A small network was shown many inputs. Here are its activations along a few directions, one row for each input.
In each table, some parts of the input vary, and every possible input appears once, in random order.
A made-up example of a description, with smaller parts first: one of 4 places along a line, together with either a single point or one of 9 places around a ring or (one of 2 separate values, together with one of 5 places around a ring).
Shared parts are said once, and a part with two or three values counts as separate values.
In the rows, zero is written as 128.

Other details of the inputs shift rows strongly along two fixed directions, in all tables alike. That doesn't count.

Rows:
x1: [174 143 133 144  91 111 149 107  78 134 115 161]
x2: [176 131 129 152 106  95 145  85  93 126 137 164]
x3: [111 111  94 137 128  94 154  80  96 152 139  75]
x4: [161 130 146 166 106  88 142 108  81 135 138 145]
x5: [164 140 149 159  87 106 132 126  64 137 112 138]
x6: [202 133 143 126 164  86 127 111  76 184 113 143]
x7: [176 133 145 156 110 106 160  96  89 125 118 162]
x8: [196 124 156 113 162  84 124 109  73 179 113 147]
x9: [128 136 153 124 115 141  89 192 150  95 120 145]
x10: [136 133 144 120 135 131 109 157 181  86 136 172]
x11: [ 78 114  86 125 144 124 176  50 105 186 129  49]
x12: [127 137 148 123 121 165  92 174 158 112 139 164]
x13: [101 117 136 118 151 139 109 177 180  95 135 117]
x14: [ 97 125 135 116 151 158 102 154 191 112 149 134]
x15: [140 142 146 113 116 150 101 175 163  89 109 164]
x16: [127 133 145 122 118 137  93 192 152  97 135 150]
x17: [110 113 110 140 133 104 169  90  92 153 121  71]
x18: [103 120 132 121 142 123 110 159 169 105 142 121]
x19: [170 139 132 149 102 108 150 103  80 129 116 166]
x20: [140 127 134 117 134 131 101 152 180  83 146 172]
x21: [129 123 144 130 136 150  88 152 173 104 161 166]
x22: [117 123 130 111 148 141 128 147 177  95 122 136]
x23: [124 133 148 127 131 162  93 169 160 108 141 168]
x24: [162 142 144 156  93 131 135 107  72 154 132 156]
x25: [135 136 137 115 129 143 106 169 166  87 125 173]
x26: [162 137 140 157  90 102 137 124  66 139 126 142]
x27: [ 59 119  54  88 139 131 190  59 110 178  82   5]
x28: [ 29  98  65  78 178 137 125 131 200 125 141  25]
x29: [124 129 144 127 128 134  94 187 154  92 136 154]
x30: [164 145 153 158  90 135 131 108  70 153 117 152]
x31: [165 127 140 164 108 115 131  85  85 146 153 159]
x32: [ 76 111  90 114 123 138 167  62  88 194  96  42]
x33: [159 137 143 161 103 128 136 102  72 150 133 161]
x34: [ 56 119  95  99 175 172 138 128 188 135 134  57]
x35: [ 60 120  77  72 152 153 141 133 180 128 109  62]
x36: [132 127 162 134 140 161  99 168 174 101 144 169]
x37: [116 125  97 126 132 104 176  66 110 151 118  91]
x38: [ 77 129 102 106 153 145 116 168 168 110 133  85]
Description of these inputs: one of 2 separate values, together with either a single point or (one of 3 separate values, together with one of 6 places along a line).
The inputs of x16 and x26 match in every part but the choice among 2 separate values. If x9 is changed in the same way as x16 into x26, which row does it become? -> x5
Change only the choice among 3 separate values in x16. List by row number the other rows that result. -> x12, x35
Change only the place on the line of 6 in x35. List by row number the other rows that result. -> x10, x15, x20, x22, x25
Change only the choice among 2 separate values in x15. List by row number the other rows that result. -> x27

Rows:
x39: [127 121 122 128 137 117 143 109 131 127 129 126]
x40: [107 129 125 144  88 143 130 130 127 107 130 134]
x41: [151 129 125 140 122 114 141  98 103 140 130 138]
x42: [153 125 134 148 119 110 136 109  85 146 131 138]
x43: [154 130 154 137 125 129  99 160 132 110 139 173]
x44: [132 121 133 134 137 122 134 116 140 122 143 141]
x45: [147 129 136 134 112 114 134 120  89 149 113 131]
x46: [123 139 136 110 156 151  88 192 211  72 153 161]
x47: [170 125 152 165 106  98 145  88  70 151 126 154]
x48: [136 135 144 113 137 142  92 177 172  96 132 150]
x49: [141 133 131 126 128 124 122 134 127 125 126 127]
x50: [124 117 121 128 136 117 136 105 134 132 141 127]
x51: [158 127 141 142 114 109 141 107  91 141 115 135]
x52: [149 148 151 121 133 140  90 197 163  86 133 171]
x53: [ 85 123  87 106 142 136 158  87 103 181 110  49]
x54: [ 60 107  83  96 167 140 149 109 150 154 119  43]
x55: [134 132 132 123 129 123 131 141 121 125 114 129]
x56: [149 135 134 137 114 115 136 121  88 149 117 128]
x57: [132 133 130 166  74 127 147 104  87 122 130 141]
x58: [145 132 136 133 112 127 130 115  87 156 116 134]
x59: [119 133 137 105 154 149  87 189 211  74 148 161]
x60: [145 133 140 137 115 131 135 115  88 155 114 133]
x61: [ 53 107  65  94 171 130 163  81 160 156 135  33]
x62: [170 124 149 161 103  95 140  88  69 152 128 155]
x63: [185 137 164 155 111 120 117 134 114 111 135 199]
x64: [ 50 125 100 112 127 173 130 150 187  98 130  82]
x65: [ 64 115  82  99 165 135 145 103 157 152 129  43]
x66: [133 133 137 126 126 131 126 142 120 135 115 127]
x67: [121 136 137 104 152 160  83 189 209  80 144 160]
x68: [127 128 121 118 128 117 133 129 114 135 113 117]
What is each input in this table made of? -> one of 3 separate values, together with either a single point or one of 9 places along a line
The inputs of x52 and x55 match in every part but the choice among 3 separate values. If x49 is changed in the same way as x52 into x55, which row does it become? -> x51

Rows:
x69: [153 141 141 101 157 146  86 179 190  93 141 181]
x70: [ 76 111  68 109 152 127 187  36  89 207 113  19]
x71: [ 62 129 100 109 132 166 111 154 174 120 143  82]
x72: [ 68 129 102 107 145 161 110 154 174 122 142  82]
x73: [155 142 148 156  81 125 108 159 112  96 138 172]
x74: [ 87 113 112  86 181 152 112 137 180 141 132  91]
x75: [ 84 114  70  76 171 113 150 103 151 148 115  53]
x76: [162 132 141 150 123 105 127 108  82 159 138 138]
x77: [142 123 141 161  77 107 141 116  74 128 118 138]
x78: [133 136 137 144 121 134 116 143 115 131 143 140]
x79: [ 54 113  78  96 132 155 164  92 150 147 102  53]
x80: [ 48 110  87 104 134 164 152  93 144 157 117  48]
x81: [ 68 119 106 104 142 147 118 164 175 106 122  77]
x82: [152 133 132 157  90 104 136 115  77 129 126 139]
x83: [ 60 113  81  95 146 149 162  92 150 149 101  53]
x84: [151 133 168 160 100 132 102 156 113 114 138 175]
x85: [163 118 126 162  92  90 196  33  20 186  94 126]
x86: [167 147 149 144 100 138 117 137 124 105 128 190]
x87: [144 113 133 179  66  92 174  46  10 188 114 115]
x88: [175 138 164 140 115 112 121 154 122 101 119 177]
x89: [132 141 151 117 133 146 100 198 180  71 126 168]
x90: [152 149 144 109 154 153  90 180 190  91 137 176]
x91: [158 115 145 180 116  99 127 100 157  72 195 204]
x92: [148 139 149 109 159 155  75 180 184 105 155 176]
x93: [167 105 136 160 111  68 164  46  17 204 118 119]
x94: [123 140 116 116 129 131 132 146 143 106 122 128]
x95: [ 73 124 103  93 144 148 129 153 183 101 112  86]
x96: [146 138 153 111 148 131  95 189 181  82 126 164]
x97: [112 136 109 101 154 150 131 135 168 124 124 110]
x98: [168 143 162 153 118 126 102 156 115 123 149 171]
x99: [180 138 153 168  95 120 141  92  58 153 132 175]
x100: [151 149 143 108 149 135  90 191 186  79 136 167]
x101: [146 147 153 117 156 161  79 181 185 102 151 171]
x102: [145 143 146 119 147 134  80 201 178  84 146 157]
x103: [ 73 112 100 115 136 149 153  87 125 162 116  66]
x104: [166 114 143 141 122  82 131 114  79 145 122 141]
x105: [168 136 173 148 123 139 109 145 122 124 135 180]
x106: [166 129 146 144 115 113 152  96  89 147 110 151]
x107: [158 138 128 147  91 104 147 104  83 125 116 149]
x108: [160 133 163 154 106 117 113 166 111 101 129 171]
x109: [155 144 155 153  89 153 107 139 119 113 143 185]
x110: [162 124 151 146 128 117 136  95  87 161 124 145]
x111: [164 133 137 152 108  97 138 118  79 137 128 135]
x112: [ 57 111  90 101 159 157 155  98 144 163 116  48]
x113: [132 145 143 126 130 146  88 205 172  76 145 159]
x114: [172 115 126 157 111  71 159  49  21 201 128 122]
x115: [160 123 148 155 109  95 141 118  77 139 118 134]
x116: [ 71 108  88  96 166 118 147 117 144 151 112  36]
x117: [113 118 116  90 167 136 123 133 169 130 118 116]
x118: [136 135 164 125 153 146  75 198 178 101 147 161]
x119: [ 59 124  68  94 126 139 159 105 147 132 111  50]
x120: [151 135 137 154  98 131 136  94  83 147 131 151]
x121: [133 124 119 111 148 111 110 149 140 123 137 121]
x122: [ 90 126  83 104 144 141 164  91 130 152 112  76]
x123: [ 47  81  73 130 163 109 177  49 182 119 167  61]
x124: [196 142 151 176  57 108 153  77  43 141 118 196]
x125: [ 67 120 114 107 157 158 116 162 173 126 133  81]
x126: [ 91 135  97  88 160 141 128 153 184 109 123  84]
x127: [115 118 108 136  89 106 174  76  77 148  99  97]
x128: [189 136 187 171 104 114 106 151  91 125 140 194]
x129: [133 120 127 102 150 110 122 141 148 118 118 130]
x130: [147 139 156 111 155 151  92 183 191  91 128 175]
What is each input in this table made of? -> one of 2 separate values, together with either a single point or (one of 5 places around a ring, together with one of 6 places along a line)
The inputs of x80 and x109 match in every part but the choice among 2 separate values. If x89 is changed in the same way as x80 into x109, which row does it become? -> x94
A walk changes only the place on the ring of 5. It starts at x80 and steps to x79. List the rest of the walk in order. -> x127, x77, x87
Change only the choice among 2 separate values in x108. List by row number the other rows that result. -> x113
Change only the choice among 2 separate values in x118. List by row number the other rows that result. -> x76

Rows:
x131: [130 126 138 170  66 129 166  92  75 129 119 138]
x132: [176 138 167 147 109 135  92 155 112 122 138 194]
x133: [148 113 137 153 112  97 140  88  79 155 137 140]
x134: [182 141 170 147 116 127 116 138 130 105 132 202]
x135: [123 124 132 121 140 144 103 140 157 119 147 145]
x136: [178 136 161 136 103 119 100 162 112 109 124 196]
x137: [112 124  98 126 143 125 151  87 117 155 137  88]
x138: [127 129 128 111 136 140 108 138 162 115 137 149]
x139: [ 80 130 120 127  98 164 110 154 164  91 136 128]
x140: [110 133 136 112 154 164 109 162 169 120 127 122]
x141: [110 126 132 116 158 156 115 147 179 112 139 128]
x142: [ 67 134 101  78 175 161  95 200 221  91 134  73]
x143: [ 87 131  94 147  91 138 160  97 108 130 124  88]
x144: [181 139 159 155 112 104 110 151 121  96 146 185]
x145: [132 142 122 112 136 133 115 163 146 109 124 131]
x146: [127 126 133 118 143 132 125 146 161 102 124 144]
x147: [100 113 111 120 134 120 138 105 104 166 123  82]
x148: [153 117 137 143 102  95 136 103  70 153 115 130]
x149: [ 94 141 104  90 167 161 106 167 213  96 144 112]
x150: [ 75 122  75  88 164 132 146 121 170 126 126  63]
x151: [156 139 151 149 129 121 109 154 137 107 155 168]
x152: [107 115 116 121 137 115 154 106 110 151 104  77]
x153: [118 147 117 102 146 153 110 163 169 115 129 120]
x154: [102 117 120 127 142 125 152 105 107 161 114  79]
x155: [123 117 132 120 134 123 106 148 157 107 138 138]
x156: [160 133 140 141 112 116 153  92  78 158 104 139]
x157: [106 108 112 126 141 108 159  92 121 144 115  85]
x158: [161 137 131 151 113 116 143  98  70 160 127 131]
x159: [176 148 166 156 114 121 103 164 108 115 144 179]
x160: [180 143 163 137 104 130  97 154 116 119 128 198]
x161: [109 120 108 112 137 121 159 104 110 152  98  86]
x162: [ 91 104 102 129 147 111 174  68 105 171 120  64]
x163: [143 110 111 135 109  87 163  61  66 162 115 120]
The inputs of x153 and x156 match in every part but one. If x143 is changed in the same way as x153 into x156, which row does it become? -> x131
What is each input in this table made of? -> one of 3 separate values, together with either a single point or (one of 2 separate values, together with one of 5 places around a ring)
List by row number the other rows that have the choice among 3 separate values in common with x133. -> x132, x135, x136, x138, x139, x147, x148, x155, x160, x163
Change only the place on the ring of 5 in x151. List by row number the other rows that result. -> x137, x144, x149, x150
Change only the choice among 3 separate values in x154. List by row number the other rows that result. -> x147, x159

Rows:
x164: [ 74 142 100  85 141 161  90 210 247  46 149 108]
x165: [156 156 161 151  97 129  66 206 171  52 167 196]
x166: [130 129 144 150 136 131 143 126  96 162 131 120]
x167: [ 92 124 136  79 174 179  57 202 225 116 138 111]
x168: [117 139 125 143 108 139 154 109 144 109 115 124]
x169: [ 90 130  88 132 120 133 132 108 142 136 157  77]
x170: [151 110 158 164  93 106 118 124  76 126 128 169]
x171: [135 123 141 169 119 132 148 111  88 148 136 124]
x172: [167 139 158 169 109 140 145 109  86 128 135 174]
x173: [ 93 138  83  95 159 145 139 118 137 153 139  92]
x174: [109 111 134 126 135 137 117 131 119 159 135 127]
x175: [152 134 149 140 138 129 128 120 102 167 119 106]
x176: [120 134 114 122 136 107 121 149 107 136 133 115]
x177: [127 118 126 119 120 126 144 108 107 146 104 150]
x178: [ 99 130  74 109 138 136 151 110 136 125 120  99]
x179: [ 75 125 111 139 130 151 146 113 155 137 142  65]
x180: [ 78  96 101 105 129 131 147 119 137 125 109  88]
x181: [111 149 118  82 176 167  61 210 216 110 153 109]
x182: [185 120 163 128 100  99 119 126  86 138  98 164]
x183: [138 135 117 137 130 117 128 126  93 160 147 128]
x184: [145 143 133 115 142 136 139 124 133 139  92 116]
x185: [140  84 134 116 192  79 133  82 168 128 157 143]
x186: [100 126  88  95 143 113 149 136 124 135 116  87]
x187: [ 82 132  76 101 155 159 134 119 156 128 147  87]
x188: [170 152 132 162  83 121 130  95  97 119 157 173]
x189: [139 120 137 151 110 113 165 117  88 122 107 126]
x190: [102 129 143 107 146 192  75 191 212  75 154 176]
x191: [180 145 177 111 125 153  66 194 180  86 116 217]
x192: [147 152 167 137 134 175  92 214 198  50 132 208]
x193: [170 135 135 169 103 116 121 124  77 134 157 167]
x194: [162 127 158 143 109 129 126 109  84 151 131 190]
x195: [ 81 121 108 123 120 130 164 116 152 112 113  68]
x196: [ 98 111 131 140  97 119 119 118 131 118 133 115]
x197: [114 138 117 102 163 154 140 107 140 162 111  75]
x198: [143 137 135 140 125 123 165 109  93 146 100 141]
x199: [ 81 102 106  91 140 125 145 129 134 142 103  89]
x200: [ 68 103 110 101 149 126 125 135 133 151 116  78]
x201: [199 156 141 132 117 118 114 112  86 151 134 168]
x202: [163 139 126 127 124  89 116 122  80 154 119 113]
x203: [139 126 108 132 111 105 147 125  97 115 124 129]
x204: [153 101 141 135 200  82 151  93 166 122 155 134]
x205: [ 75 104 104 111 107 126 146 107 152 117 116  84]
x206: [ 95 109 116  93 149 121 112 126 132 159 105  66]
x207: [123 112 120 132 110 132 144  98 110 129 110 148]
x208: [120 144  96 127 106 127 140 109 144 107 131 125]
x209: [138 127 115 151 111  99 133 119  77 130 136 125]
x210: [126 128 145 145 132 111 141 136  90 145 115 116]
x211: [ 73 116 101 116 119 155 138  84 156 135 138  94]
x212: [127 140 135 155 105 143 153  90 119 129 137 126]
x213: [156 136 166 183  82 105 135 121  91 112 132 151]
x214: [122 127 136 123 135 122 152 146 118 126 105 117]
x215: [ 81 116 114 133 144 132 146 130 126 130 119  70]
x216: [142 139 142 143 131 136 156 103  89 158 124 138]
x217: [126  99  89 106 210  73 148  79 173 136 164  99]
x218: [ 70 114  94 108 116 145 145  94 167 121 115  93]
x219: [146 119 156 172  77 122 118 103 102 133 150 165]
x220: [150 126 179 151 116 163  63 201 166  82 162 215]
x221: [192 138 169 142 111 102 136 135  85 131  95 150]
x222: [173 148 127 136 111 109 139 124  87 132 121 181]
x223: [194 169 154 110 131 143  70 203 176  80 130 210]
x224: [135 134 146 126 144 118 119 143 117 143 106  95]
x225: [171 138 120 115 117  91 135 120  87 143 106 120]
x226: [150 124 135 114 127 133 124  89 102 170 115 129]
What is each input in this table made of? -> one of 3 separate values, together with either a single point or (one of 4 places along a line, together with one of 5 places around a ring)
The inputs of x191 and x184 match in every part but the choice among 3 separate values. If x200 is changed in the same way as x191 into x184, which row does it become? -> x210
Change only the choice among 3 separate values in x180. List by row number the other rows that result. -> x189, x203
Change only the choice among 3 separate values in x168. List by row number the other rows that result. -> x208, x218
